These are the activations of a small neural network, seen along a few directions. Each row is one input.
In each table, some parts of the input vary, and every possible input appears once, in random order.
A made-up example of a description, with smaller parts first: one of 8 places around a ring, together with either a single point or one of 9 places around a ring or (one of 2 separate values, together with one of 6 places along a line).
Shared parts are said once, and a part with two or three values counts as separate values.

A family of inputs:
R1: [ 14 -29  46  21  42   7  48  89  -9 -13 -77  33  69 -44]
R2: [-62 -58 -63 -45  -6  49  23 -38  32  38 -60 -31  36 -24]
R3: [-25   1  46  51  12 -70  17 120   2 -35 -20  -2   1  15]
R4: [-12  24 -61 -21 -13  -7 -43 -86   3  11  61 -22 -97  18]
R5: [-13 -70 -25 -36  15  49  53  -2   3  28 -70  -7  85 -48]
R6: [-87   0 -48   6   1 -66  -8  39  59  -6  16 -47 -47  45]
R7: [-101  -19  -75  -17    7  -32   -7  -15   59   24    1  -63  -44   23]
R8: [  2 -52  19 -25  38  41  43  39  -6   4 -87  21  86 -40]
R9: [  0   2  55  47  37 -41  30 113 -14 -38 -57  24  49 -17]
R10: [-57   9   1  62  11 -80 -10  85  43 -44   7 -29 -31  45]
R11: [-42  22  42 -16 -44 -11 -24  16  89  74  28 -89  94  56]
R12: [ 28  50  14  59  -9 -57 -49  11 -13 -56  68  18 -82  42]
R13: [ 95  15  60  22  24  36  16  15 -67 -23 -13  79  16 -42]
R14: [ 57  42  59  50  -7 -45 -19  45 -55 -45  43  45 -50  15]
R15: [  0  42 -34   3 -19 -42 -47 -34   3 -19  77  -3 -99  40]
R16: [  25  -13  -50  -47  -24   79   -8 -110  -25   25    1    8  -19  -26]
R17: [-96 -45 -72 -40  -8   8  21 -42  55  33 -19 -52  -5  -4]
R18: [ 84  -7  33 -25  20  71  13 -35 -64  -7 -24  64  32 -39]
R19: [ 81  45  68  47  18 -14  -4  39 -72 -47   7  72  -2 -16]
R20: [ 48  64  55 -16 -64  12 -56 -59  33  63  84 -44  40  56]
R21: [  -8    0  -59  -43  -27   36  -13 -113   -1   19   41  -12  -60   -8]
R22: [ 70 -24 -12 -37  -2  80  23 -75 -55  16  -8  34  29 -48]
What do these inputs look like to the network?
Answer: one of 2 separate values, together with either a single point or one of 10 places around a ring
The inputs of R8 and R18 match in every part but the choice among 2 separate values. If R10 is changed in the same way as R8 into R18, which row does it become?
Answer: R12
Which other rows does R4 become when the choice among 2 separate values takes its other values? List them by row number.
Answer: R7

A family of inputs:
R23: [ 23 -37  22 -22  27  41  54  16 -24  11 -58  28  78 -54]
R24: [ 28  38  50  76  17 -63 -15  82 -13 -59  17  25 -13  23]
R25: [-62 -28 -84 -46 -27   8 -11 -69  40  30  20 -55 -28  20]
R26: [-11 -38 -24 -48   8  61  19 -35   6  43 -58 -13  67 -32]
R27: [ 53  10  75  39  17 -22  10  90 -33 -38 -14  44  27   2]
R28: [-44 -40 -55 -52  -3  55  11 -66  45  41 -23 -31  16 -13]
R29: [ 41 -23  51  26  26  19  43  65 -52 -25 -68  53  49 -50]
R30: [-36  37 -22  22 -14 -66 -39   5  36   4  66 -42 -76  49]
R31: [ 87  10   2 -30  -9  73  -8 -94 -63   8  20  50 -10 -34]
R32: [-19  51  24  40   4 -78 -34  53   8 -38  40   2 -62  45]
R33: [-60  19 -39  -6 -47 -28 -32 -47  50  24  56 -61 -48  44]
What do these inputs look like to the network?
Answer: either a single point or one of 10 places around a ring

A family of inputs:
R34: [-63  20 -39  12  13 -60 -45   9  73  -1  27 -62 -28  56]
R35: [  5 -34  21  16  14   3  43  49 -44 -37 -67  37  51 -37]
R36: [ 38  -7 -15 -32  23  50  15 -65 -15   1   5  29   1 -31]
R37: [-68  -3 -44  -4 -31 -41 -11  14  69   3  29 -49 -33  42]
R38: [ 41 -25  -9   4 -16  20   5 -34 -39 -15  26  13 -34  -7]
R39: [ -5  14  61  41  41 -37  17  94 -20 -41 -33  34  -6  -5]
R40: [ 48 -22  46   9 -28  10  17  19 -30   9   8  -1  40  -1]
R41: [-77 -34 -56 -20 -35   3   7 -36  39  12  -6 -53  13  16]
R42: [ 12 -15  27  47  16 -14  44  69 -31 -21 -48  27  26 -44]
R43: [-83   9 -13   4  -9 -46 -24   4  68   5  23 -57 -44  44]
R44: [-70 -17 -50  11 -33 -15   5 -17  54  27  12 -63 -12   7]
R45: [-62 -29 -61 -49   8  47 -11 -47  66  51 -39 -42  22  11]
R46: [ -3 -20 -29 -27 -32   1   0 -38 -22  26  31 -27 -34   3]
R47: [ 31  -6  38   5 -31  21  14  -1 -30  -6 -12  11  64  -9]
R48: [-28  38   6  -6  -9 -36 -33 -18   7   8  41 -14 -67  27]
R49: [-13  13 -30   0 -33  -7  -4 -39  -7  28  28 -22 -35 -11]
R50: [ 41  -5  40 -27  12  41  24 -11  -5  25 -10  16  76 -28]
R51: [ 13  26  35  49  64 -50  -4 100 -15 -47 -29  28  10   7]
R52: [ -9  49 -20   2  13 -50 -55 -12  11   2  45 -19 -51  39]
R53: [ 26  -9 -16   0 -20  30   2 -54 -39 -30   4  25 -11 -14]
R54: [ 11   1  31  33  19 -36  29 103 -18 -44 -30  42   6  -7]
R55: [ 18 -31  19 -15  57  47  20  39 -17  -1 -97  45  59 -50]
R56: [ -3   2 -41 -61   8  57 -20 -68   5  48 -23  -7  -3  -9]
R57: [-61 -50 -49 -16 -32  -7   9 -16  39  25  15 -66 -10  21]
R58: [-19  -4 -36 -31 -36  11  -2 -58 -22  12  10 -14 -10  -3]
R59: [ 33  45  -2  34  30 -28 -49  -6  -8 -38  42  22 -51  29]
R60: [ 22 -49  28  20  17  -7  46  69 -45 -23 -46  24  27 -30]
R61: [ 14  33  25  26   7 -15 -28 -12 -12 -32  38  27 -66  17]
R62: [ -7  -2 -36 -62   8  31  11 -69   2  44  10 -10   1 -19]
R63: [ 44  -1  35 -26  12  67  -7  -9  -3  29 -42  18  72 -20]
R64: [ 21  39  80  30  -4 -23 -13  41  -3  -9  20  10   8  24]
R65: [-12  26 -25 -14 -31 -33 -21  -7   8   6  46  -7 -55  25]
R66: [ 40  51  53  38  18 -37 -35  48   1 -15  24   5  23  36]
R67: [ 37  12  44  36 -29   3  14  18 -15  11   6   3  39 -15]
R68: [ 16 -35  24 -16  56  21  52  38 -19  -5 -65  43  62 -58]
R69: [ 37  27  49  22 -26 -21  -1  51  -2 -11  23  18  19  22]
R70: [ 31   8 -11  31 -17  13   1 -35 -24 -13  23  18 -35 -21]
R71: [ 30  21  -5  17 -15 -12 -15  -2 -11 -35  42  35 -55  15]
R72: [-66 -32 -55 -50   8  22  20 -48  63  46  -5 -46  25   1]
R73: [ 41  -3 -20 -31  24  76 -16 -63 -12   5 -28  31  -3 -23]
The inputs of R55 and R51 match in every part but one. If R56 is changed in the same way as R55 into R51, which row does it become?
Answer: R52
What do these inputs look like to the network?
Answer: one of 5 places along a line, together with one of 8 places along a line
Which other rows does R50 become when the place on the line of 8 takes its other values? List them by row number.
Answer: R40, R47, R63, R64, R66, R67, R69
A walk changes only the place on the line of 5. It starts at R39 and steps to R64. List the rest of the walk in order.
Answer: R61, R48, R43
